Each row below holds a small network's activations on one input, seen along a few directions.
In each table, some parts of the input vary, and every possible input appears once, in random order.
Descriptions start from the smaller parts, as in this example, which fits no table here: values(2) and (point or line(9) or (line(4) and ring(5))).
Shared parts are said once, and a part with two or three values counts as separate values.

Other details of the inputs vary at random and push rows far along two fixed directions, the same in every table; ignore that.

Rows:
row 1: [-10  17  20 -11   4 -12   8  18 -18 -24  21 -21  -6  24]
row 2: [  5 -19 -16   2   3  -4 -41   2  11  18 -20 -27  11  -4]
row 3: [ -5 -12  25 -21  22 -26  25   8  -6   6  -5   0 -13  26]
row 4: [ 30 -10 -35  45   6  19   3 -15  24   8   0  41  17 -36]
row 5: [ 10   5 -11  -5  -3  22 -23 -11  -2  30 -10 -35  19  -4]
row 6: [ 18  -6  23  30  21  14  38 -10 -11 -35  41 105 -21 -17]
row 7: [ -5  -3  37  -6  -6  -7  21  12 -16 -12   5 -20 -12  21]
row 8: [-10   1 -31 -21 -21  17 -12  -8  16  20 -10 -18  22  -1]
row 9: [ 29 -14 -22  34 -25  16  10 -19   3  20   2  44  30 -39]
row 10: [-25  -3  20 -35 -11   0   4  14  -1 -24  12  -3 -15  22]
row 11: [ -2  -2  36 -17  15  -8 -10  10 -10  -7  11 -17 -28  17]
row 12: [ 35   7  33  36  23  16  48  -8  -2 -33  47  90 -31 -23]
row 13: [-12  38 -30   3  -6 -15 -16   7  -7  12 -39 -24  13 -26]
row 14: [  2   5  32 -26  26  -4   2   2 -13   7  12  -8 -25  19]
row 15: [-10 -15 -29  17   0   4 -15   6  21   5 -19 -33   9  -2]
row 16: [-33  26  24 -17  18   2  26  12 -23 -28 -23  -9 -43  -3]
row 17: [-10  11  -6   3 -16 -12   0 -13   0  20 -55 -30   7 -31]
row 18: [ 36 -12 -24  35 -17   7 -17 -11  40  -6  -4  47  16 -33]
row 19: [ -3  -7  35  -6   2 -22  21  12  -7  -7   4 -17 -23  21]
row 20: [  5  20 -30   2  -6   4  -7  -6  -1  19  -1 -36  30   2]
row 21: [-15  -7  24 -30  25  -6  -8   1 -21   5   7   9 -15  24]
row 22: [  3 -24 -17  12 -10 -18 -11   2  15  19 -28 -30  15   0]
row 23: [ 24  -5 -37  49 -17  -4 -20 -11   7  -5  11  47  29 -32]
row 24: [-11   0  11 -14  21 -34   3  23  -7 -21  12  -5 -12  25]
row 25: [ -3  20  12 -19  23 -22  19   8 -12  -4  20  -9 -14  25]
row 26: [-20   7   3 -24  21 -24   9   6 -20  -6  15   7  -4  30]
row 27: [  3  -3 -30 -14   0  -1 -15  -7  32  22 -23 -16  16   6]
row 28: [-19 -17  26 -16 -10 -12  18  15 -21 -12   7  -7 -11  17]
row 29: [  8 -12 -20  -8  14   0 -31  -7   9  34 -20 -21  15  -1]
row 30: [ 32 -10 -21  24 -11  29 -19 -20  -2  19  11  46  25 -44]
row 31: [-35 -11  14  -7  10  -3   8  13 -10 -23   7  -7 -21  25]
row 32: [ 40   1 -40  38   6  -6  -5 -14  16   9   7  47  30 -33]
row 33: [ -7  14  17  -8  11 -25   7  18  -8 -17  20 -16 -16  22]
row 34: [ 30  -3 -21  60 -13  23  -1 -11  24  -4   9  25   8 -41]
row 35: [-21  10   4 -32  12 -13  15  12 -26  -8  23  -3  -2  22]
row 36: [-17  13  21 -14  16  16  28   6 -12 -11  14 -20 -15  21]
row 37: [ -3  14  22 -32  12  -5  17   1  10  -4   9  -4 -23  27]
row 38: [ -6   7  28 -22   0  -8   6  10  13 -19   9 -10 -26  24]
row 39: [-19   6  28  -3   5  12  19  15 -10 -27  15 -23 -19  19]
row 40: [-24   4  10 -20   0 -17   6  21 -24 -24  25  -5  -6  19]
row 41: [  7  -2  -6   5 -14  18 -34  -3   0  14 -10 -40  15  -6]
row 42: [ 43  16  41  13   4  22  39 -13   1 -38  45  97 -17 -17]
row 43: [ -7 -15 -23   2 -10  -8  -5 -12   3  35 -25 -17  23   6]
row 44: [-23 -12 -30  10 -20  20 -11   4   5   3  -6 -34  15  -8]
row 45: [ -7 -15 -17  -4 -18  13 -38   1  -5  15  -8 -28  16 -10]
row 46: [-22   2  15 -38  11  -8   9   1   1  -7   5  13 -15  33]
row 47: [ -8 -19 -17   2  -8   2 -45  -4   0  18 -16 -21  13  -1]
row 48: [ 40   9  45  25  -9  18  27  -4   5 -52  44  91 -20 -20]
row 49: [-19 -20  25 -10  -1 -24  12   9 -15 -10  -2  -1 -15  26]
row 50: [ 10  -3 -15   7  -8  -5   4 -10  11  38 -20 -34  14   0]
row 51: [-20  -4 -35  -1  -9  24  -2  -4   3  19  -6 -29  19  -7]
row 52: [ -8  27 -21 -14 -20   7 -16 -10  16   7 -55 -20  -2 -22]
row 53: [-14  -9 -26  -4 -22   1 -29  -4  24   7 -19 -16  15   7]
row 54: [  7   1 -11   6 -16   9   5  -9   2  31 -18 -37  25   1]
row 55: [ 35  13 -10  33  -8  18 -26 -25  -3   8 -28  44   3 -72]
Description of these inputs: values(5) and (point or (values(2) and ring(5))).
The inputs of row 36 and row 5 match in every part but the values(5) part. If row 31 is changed in the same way as row 36 into row 5, which row does it become? -> row 47
Which other rows does row 21 become when the values(5) part takes its other values? List them by row number. -> row 6, row 26, row 43, row 46
Which other rows does row 26 become when the values(2) part takes its other values? List them by row number. -> row 23
Which other rows does row 23 become when the ring(5) part takes its other values? List them by row number. -> row 1, row 24, row 33, row 40
Which other rows does row 49 become when the ring(5) part takes its other values? List them by row number. -> row 7, row 19, row 22, row 28
Which other rows does row 13 become when the values(5) part takes its other values? List them by row number. -> row 16, row 17, row 52, row 55

Rows:
row 56: [-58  10  19 -58  14 -13  27  27 -16 -13  13 -61 -20  58]
row 57: [ -70   -6    5  -57    2   -7  -19   33  -20    3  -10 -112   -9   55]
row 58: [ 46  -7   0  37   2  -2  -3 -19  15 -10   2  97  -5 -48]
row 59: [-13  12 -30   4 -14  16 -22  -5  16   4 -33 -19  12 -12]
row 60: [-30  32 -35 -19   0  -4  -9  -1  -7  25 -31 -71  16  10]
row 61: [ 18  27 -50  35 -24  19 -10 -21  16  44 -45 -57  34 -42]
row 62: [-28 -11   1 -28   4 -10  18  19   0   4  17 -41   4  56]
row 63: [ 14  20  27  16   7   4  42  -8 -13 -41  27  91 -22 -25]
row 64: [-20  16 -26 -33  18 -28 -15   5  -4  42 -40 -63  12  20]
row 65: [ 48 -15 -10  54  -9  -1 -20 -24   2  -1   2  92   7 -65]
row 66: [ 51  -4 -42  63 -12  14   5 -19  15  13  37  45  41 -28]
row 67: [-26  14  27 -22   1   4   8   8   2  -5 -29 -53 -30  13]
row 68: [-35  -5 -25 -40  -4 -25 -49   6   9  40 -56 -88  10  20]
row 69: [  2   5  79 -34  60 -39  61  20 -41 -42  56  64 -50  48]
row 70: [ 37   3 -50  58 -50  34 -38 -27  34  32 -50 -27  38 -72]
row 71: [ 49 -35 -43  62 -22  12 -36 -23  19  23  -7  47  42 -52]
row 72: [-26  22  51 -41  36 -14  54  30 -37 -40  51   5 -38  45]
row 73: [-13   2  64 -23  26  -2  45  22 -19 -67  58  57 -53  28]
row 74: [ 52 -28 -14  49 -11   4 -19 -20  21   2  11  71  24 -42]
row 75: [-46 -17   2 -57  17 -27 -19  19   6  21 -27 -84  -5  65]
row 76: [  5 -17  33   1  12  -2  22  10   3 -35  50  44 -21  29]
row 77: [  2 -25 -70  27 -41  14 -56 -10  36  45 -16 -69  58  -1]
row 78: [ -5 -20  98 -15  33 -18  49  27 -43 -73  87  85 -61  44]
row 79: [ 75   8  26  13  14  54  12 -42   0  13  45 117   3 -42]
row 80: [ 37   2  10  54 -11  24   3 -13 -10 -37  18 106  -3 -62]
row 81: [ 15 -10 -73  40 -44  32 -48 -11  32  25 -20 -36  54 -39]
row 82: [-61 -10   7 -75  24 -40   2  21  -6  25 -22 -97  -7  79]
row 83: [ 19   4  47  32  -4  12  19  -6 -17 -30  10  48 -31 -39]
row 84: [-17  13  12 -17  -7   1  -7   8  -9 -20 -11  -6 -15   1]
row 85: [-42   7  37 -72  33 -43  25  23 -24  -4 -17 -28 -38  55]
row 86: [ 20  11 -74  45 -47  31 -22 -28  38  54 -67 -59  51 -56]
Describe the family of inputs behind these rows. -> point or (line(5) and (point or ring(5)))

Rows:
row 87: [ 28   0 -17  16  -2  11  15 -15   9  10  30  31  21   3]
row 88: [ 21  -6  -5  35 -28  35   1 -17  10   3 -18  31  11 -46]
row 89: [ 19 -14   7  18  11 -19  23   2  -5 -20  20  75  -6 -16]
row 90: [  8   0 -31   6  -6   3 -44 -17  12  18 -26   6  17 -24]
row 91: [ 27   0  41  25  -2  10  13  -3 -25 -25  28  56 -14 -32]
row 92: [-14  12  71 -25  15  -8  48  16  -6 -48  10  22 -61  23]
row 93: [  0  -9 -42  12 -22  15 -31 -11  21   9   8   1  33  -5]
row 94: [-33  14 -27 -34   8   4  -4   7  -2  37  -9 -98  10  38]
row 95: [-13 -10  76 -36  33 -20  18  10 -39 -26  14  28 -45  29]
row 96: [  8 -17 -50  28 -32   7 -30  -6  39  31 -13 -46  36   4]
row 97: [-36  17  10 -26   7 -29   9  20 -27  -8 -10 -49 -16  19]
row 98: [-58  14 -12 -39  -5 -14   7  15  -5   8 -48 -82  -7  28]
row 99: [-53   4 -20 -26   6 -17  -3  25 -13   7 -17 -90   4  40]
row 100: [  1  14 -49   8 -25  16 -48  -7  12  21 -30 -43  35 -29]
row 101: [ 39  -2  26   0  27  -4  34 -10  -4 -13  37  83  -7  -7]
row 102: [ 12 -19 -10   5  -4 -10 -12   3  26  14  -9  -7   4   2]
row 103: [ 29  -7  -3  29  -2  -7 -17 -12  19   9 -16  22  -1 -23]
row 104: [-27   3  18 -25  24 -37   5  16 -22  -3 -19 -11 -20  26]
row 105: [  5 -32 -43   8 -22  10 -40 -11  18  47 -29 -37  38 -14]
row 106: [-18 -19  62 -29  16  -7  30  19 -30 -34  47  23 -33  50]
row 107: [-16  29  14 -39  17  -9  11  10 -20  13  -6 -55  -6  26]
row 108: [  6 -12 -34  34 -15  -5   0  -8   9  -2  12  21  31  -9]
row 109: [ 31  20 -41  31 -21  36   4 -30  25  30 -26  13  30 -46]
row 110: [ 41 -12   2  24   3   9  -2 -10   9 -23  32 110  -2 -37]
row 111: [ 13   4 -20  26  -7  25 -15  -4   7 -17  20  31  14 -26]
row 112: [ -2  16  62 -39  48 -24  37   7 -29 -12  21  38 -45  33]
row 113: [  4  13 -16  12 -20  26  -6 -17  15 -10 -11  32  -1 -38]
row 114: [ 15 -15  -9  35 -14  27  -8  -9  -3   1  16  10  14 -25]
row 115: [-19  -1  18 -11   8  -5   6  18   4 -13   7 -49 -13  31]
row 116: [-18  12  23 -24   3 -16  -2  20  -5  -6 -14 -63 -19  25]
Describe the family of inputs behind these rows. -> values(5) and (point or ring(5))
The inputs of row 106 and row 87 match in every part but the values(5) part. If row 114 is changed in the same way as row 106 into row 87, which row does it become? -> row 94
Which other rows does row 116 become when the ring(5) part takes its other values? List them by row number. -> row 96, row 102, row 103, row 115
List by row number the other rows that have the values(5) part in common with row 108. -> row 89, row 97, row 98, row 99, row 104
